These are the activations of a small neural network, seen along a few directions. Each row is one input.
In each table, some parts of the input vary, and every possible input appears once, in random order.
Descriptions start from the smaller parts, as in this example, which fits no table here: line(6) and (point or ring(9) or (values(2) and ring(5))).
Shared parts are said once, and a part with two or three values counts as separate values.
In the rows, 128 means zero.

Other details of the inputs vary at random and push rows far along three fixed directions, the same in every table; ignore that.
To show where, the next rows are all for the same input, with only those details redrawn:
[109 133 156 132 133 119 113 133 132 125 148]
[131 128  79 116 114 171 127 146 145 132 126]
[156 110 154  89 178  73 212   6  89 187 114]
[109 133 156 132 133 119 112 134 133 124 148]
[109 133 157 132 133 118 113 133 132 124 148]
[148  92 174 143  95 116 218 127  98  88 113]
[110 133 157 132 133 118 113 133 132 125 148]

Table:
r1: [110 135 156 144 138 120 110 130 138 124 138]
r2: [115 139 160 136 140 123 110 133 135 123 140]
r3: [118 141 143 144 143 105 100 135 121 112 130]
r4: [127 149 163 118 142 121 107 139 121 117 137]
r5: [106 133 139 150 134  99 105 129 126 118 139]
r6: [116 140 143 131 139 103 102 137 117 113 139]
r7: [137 132  79 109 115 170 125 150 141 129 125]
r8: [156 113  91 130  93 159 102 151 151 161  99]
r9: [135 142  54  70 196 124 120  21 140 233 125]
r10: [111 138 143 155 140 104 103 129 127 117 130]
r11: [122 145 146 135 145 108 100 137 119 112 130]
r12: [131 129  73 135 118 165 123 142 147 129 112]
r13: [113 137 139 140 137 100 102 134 119 114 139]
r14: [148  92 173 143  95 116 218 128  98  88 113]
r15: [152 108  85 127  87 156 104 149 149 162 109]
r16: [181  95 101 124  83 171 229 145 108  91  80]
r17: [104 130 146 147 132 108 110 128 133 123 144]
r18: [143 139  83  98 117 170 123 154 132 126 124]
Describe the family of inputs behind these rows. -> values(2) and (point or ring(8))
The inputs of r6 and r11 match in every part but the values(2) part. If r18 is changed in the same way as r6 into r11, which row does it become? -> r4

Table:
r19: [128 128 187 125 145  98 135 102 126 147 139]
r20: [126 137 106 112 146 139 158 115 128 116 127]
r21: [117 130 166 145 162  88 134  96 112 127 130]
r22: [141 113 120 110 121 139 140 122 127 151 124]
r23: [125 119 176 143 145  86 123  96 121 144 121]
r24: [125 132 184 123 150 100 139  99 124 137 145]
r25: [137 120 105 139 133 131 139 112 125 133 107]
r26: [116 141 178 124 154 101 137  93 115 130 145]
r27: [145 117 111 132 122 128 137 114 138 144 107]
r28: [137 119  98 135 125 119 138 114 125 134 118]
r29: [131 131 102 136 136 132 145 113 122 129 114]
r30: [124 134 108 112 149 143 155 115 123 116 124]
r31: [135 129 101 135 141 129 145 114 128 128 116]
r32: [140 124 122 112 135 150 146 117 130 141 123]
r33: [146 118 120 120 121 136 140 117 139 150 115]
r34: [132 119  99 132 134 125 143 118 117 127 117]
r35: [117 116 126 153  70 161 172 204 117  39 128]
r36: [137 124 116 110 121 140 148 119 124 141 131]
r37: [118 136 122 126 123 163  85 162 155 139 137]
r38: [140 101 207 157  95 111 212 146 100  57 124]
r39: [141 119 112 135 117 130 137 113 131 144 104]
r40: [118 130 101 138 113 135  75 156 155 136 134]
r41: [123 126 182 122 136  92 131 101 115 152 144]
r42: [141 126 124 115 123 146 143 117 132 152 119]
r43: [140 121 115 109 124 138 148 120 129 140 133]
r44: [144 115 122 121 124 140 137 118 134 151 111]
r45: [135 126 109 109 131 136 149 116 126 130 135]
r46: [102 141 176 131 135 105  74 145 144 140 166]
r47: [ 83 150 159 129 157 106  88 138 128 106 166]
r48: [103 137 173 137 130  98  69 143 145 139 159]
r49: [118 138 117 133 111 155  83 159 155 139 131]
r50: [105 146 169 123 165  96 144  95 112 119 144]
r51: [141 107 108 130 116 124 133 117 126 144 109]
r52: [112 143 100 151 121 146  85 152 146 121 127]
r53: [114 135 113 120 120 158  90 162 146 128 147]
r54: [141 116 115 117 111 130 137 118 128 152 119]
r55: [118 126 113 128 111 148  79 163 150 139 136]
r56: [138 130 121 114 128 148 149 116 130 140 124]
r57: [132 129 111 111 126 139 149 116 120 130 132]
r58: [134 122 111 110 132 140 148 117 120 129 130]
r59: [139 114 107 131 110 122 135 115 125 145 111]
r60: [109 140  91 141 129 136  87 157 145 118 141]
r61: [145 185 103  98 161 141  37 163 131 135 119]
r62: [175 149 106  87 145 119 111 129  94 130 101]
r63: [139 124 103 138 132 127 141 112 131 133 111]
r64: [108 115 182 184  87 105 146 184 107  52 136]
r65: [ 95 150 176 135 153 119  83 138 136 115 161]
r66: [133 121 100 136 120 121 139 113 119 134 115]
r67: [136 115 100 135 126 123 137 115 120 133 113]
r68: [119 115 124 149  78 157 168 202 124  42 132]
Describe the family of inputs behind these rows. -> values(2) and (point or (values(3) and ring(8)))
The inputs of r42 and r41 match in every part but the values(2) part. If r25 is changed in the same way as r42 into r41, which row does it become? -> r67
The inputs of r22 and r37 match in every part but the values(2) part. If r36 is changed in the same way as r22 into r37, which row does it become? -> r56
Which other rows does r20 become when the values(3) part takes its other values? List them by row number. -> r30, r50
Which other rows does r54 become when the values(2) part takes its other values? List them by row number. -> r49
Which other rows does r23 become when the values(2) part takes its other values? List them by row number. -> r51

Table:
r69: [115 135  43 136 162 143 109  97 147 147 119]
r70: [157  84 152 167  60 170 202 204 119  51  96]
r71: [123 128 175 143 129  78 125 111 115 129 130]
r72: [114 122 139 140 107 139  85 157 156 134 139]
r73: [ 97 118 148 160 157  70 133  96 115 114 134]
r74: [118 129 128 125 129 136  90 168 134 113 147]
r75: [116 137 171 137 133  84 136 111 102 118 136]
r76: [138 134  66  90 146 155 121 122 130 150 133]
r77: [126 140 128 143 130 137  81 161 142 115 126]
r78: [152 103 124 110 137 102 153  74 115 182 118]
r79: [134 124  78 106 121 163 122 117 144 166 122]
r80: [110 131 136 136 108 143  93 156 151 126 144]
r81: [136 121 125  99 146 117 163  66 116 173 124]
r82: [116 128 185 120 146 101 142 115 116 110 144]
r83: [179  96  81 144  57 175 228 153 110  83  73]
r84: [114 124 139 130 126 145  89 162 143 121 141]
r85: [146 124  83 118 123 161 119 119 158 171 109]
r86: [111 155 124 140 126 142  92 157 131 105 138]
r87: [115 132 186 141 136 102 141 108 121 133 140]
r88: [141 123  69 107 120 153 119 121 138 166 127]
r89: [122 135 125 138 125 127  82 167 139 114 127]
r90: [155 123 115  99 163  97 156  73 107 155 104]
r91: [138 145  74  98 151 169 128 119 147 148 122]
r92: [157 121 124 112 163 108 151  72 107 162 103]
r93: [119 141 137 133 136 148  94 161 152 114 138]
r94: [100 143 132 124 123 150  99 158 140 112 152]
r95: [121 143 129 140 135 138  85 161 132 108 129]
r96: [116 130 176 125 139  91 139 115 105 119 154]
r97: [110 138 126 133 110 132  90 160 144 124 155]
r98: [164  67 191 175  55  99 228 155  84  67  84]
r99: [115 152 126 137 134 142  90 163 130 100 135]
r100: [113 156 126 144 118 139  93 154 138 109 138]
r101: [117 138 185 133 142 104 151 112 120 115 141]
r102: [128 130 181 151 128  89 130 110 115 124 127]
r103: [128 122 175 136 146  81 122 118 107 125 125]
r104: [133 147  60 101 139 149 117 117 128 148 118]
r105: [128 117 179 147 124  76 122 113 118 135 123]
r106: [145 131 113  98 166 101 158  75  99 150 112]
r107: [114 129 177 129 133  90 138 112 107 125 155]
r108: [103 151 135 137 124 151 100 155 146 121 148]
r109: [118 139 170 135 133  82 135 110 109 118 135]
r110: [147 113 128  93 161 118 164  74 112 160 117]
r111: [130 121 190 139 146 101 138 117 126 124 131]
r112: [129 140  72  91 137 166 126 114 144 152 130]
r113: [148 117  72 100 136 153 118 126 134 159 122]
r114: [113 139 186 133 147 105 146 110 115 120 144]
r115: [145 134 119 114 153 107 154  61 107 169 111]
r116: [110 129  53 131 160 157 124 104 160 153 128]
r117: [133 120 184 155 125  86 125 111 119 132 121]
r118: [104 138 134 131 112 144  96 153 150 124 147]
r119: [116 127 137 129 125 144  88 162 150 120 140]
r120: [112 145 122 141 111 126  90 158 139 116 136]
r121: [144 133  64 102 145 147 113 123 129 148 107]
r122: [115 155 125 140 123 140  97 158 135 100 136]
r123: [143 137  70 120 127 155 112 115 137 160 109]
r124: [146 120 132 114 145 119 165  71 121 173 114]
r125: [144 124  70 107 118 150 121 120 143 164 127]
r126: [176  66  93 138  48 181 222 159 119 102  77]
r127: [108 136 126 133 111 135  90 160 139 126 154]
r128: [117 127 142 149 114 143  89 158 154 136 133]
r129: [150 140  69 108 148 155 112 118 137 146 107]
r130: [130 118 180 125 144  87 136 119 111 117 143]
r131: [115 139 138 145 114 146  97 157 156 127 138]
r132: [109 148 136 131 137 153 100 164 143 108 144]
r133: [116 148 122 131 129 129  94 164 131  99 135]
r134: [110 142 125 130 111 137  98 162 140 114 157]
r135: [ 90 116 107 159 126 127 105 157 145 101 154]
r136: [133 126 124  96 148 120 168  67 113 165 127]
r137: [149  95 149 170  44 168 213 196 123  51 102]
r138: [109 155 126 143 121 140  90 154 133 112 139]
r139: [154 105 124 109 136 100 152  74 121 180 118]
r140: [106 118  53 122 151 154 124 103 153 150 131]
r141: [131 135  76  90 147 167 125 119 136 148 128]
r142: [174  89  77 140  53 167 228 159 102  84  74]
r143: [110 131 185 128 132  99 143 108 119 121 149]
r144: [123 128 176 121 147  90 138 118 109 113 150]
r145: [110 144 124 125 121 136  95 162 139 111 158]
r146: [130 119 184 154 129  87 121 110 115 136 122]
r147: [117 154 126 137 134 140  90 160 135  99 135]
r148: [140 136 125 104 153 122 173  67 122 164 120]
r149: [180  76  90 122  68 186 234 162 114  77  80]
r150: [121 126 175 144 129  80 125 113 109 130 129]
r151: [131 113 180 129 141  86 131 120 115 126 141]
r152: [111 151 119 133 121 130  95 161 133 103 138]
r153: [150 122 129 102 168 122 164  74 117 162 113]
The inputs of r151 and r89 match in every part but one. If r96 is changed in the same way as r151 into r89, which row does it become? -> r104
The inputs of r147 and r82 match in every part but one. If r146 is changed in the same way as r147 into r82, which row does it become? -> r126
The inputs of r75 and r136 match in every part but one. If r120 is changed in the same way as r75 into r136, which row does it become? -> r118
Describe the family of inputs behind these rows. -> ring(5) and (point or (values(2) and ring(8)))
Start at r91 and move only the ring(8) part, one step at a time. The first step leads to r93. Which rows follow, in order? -> r111, r85, r131, r137, r148, r101
Which other rows does r101 become when the values(2) part takes its other values? List them by row number. -> r114
Which other rows does r72 become when the values(2) part takes its other values? List them by row number. -> r126
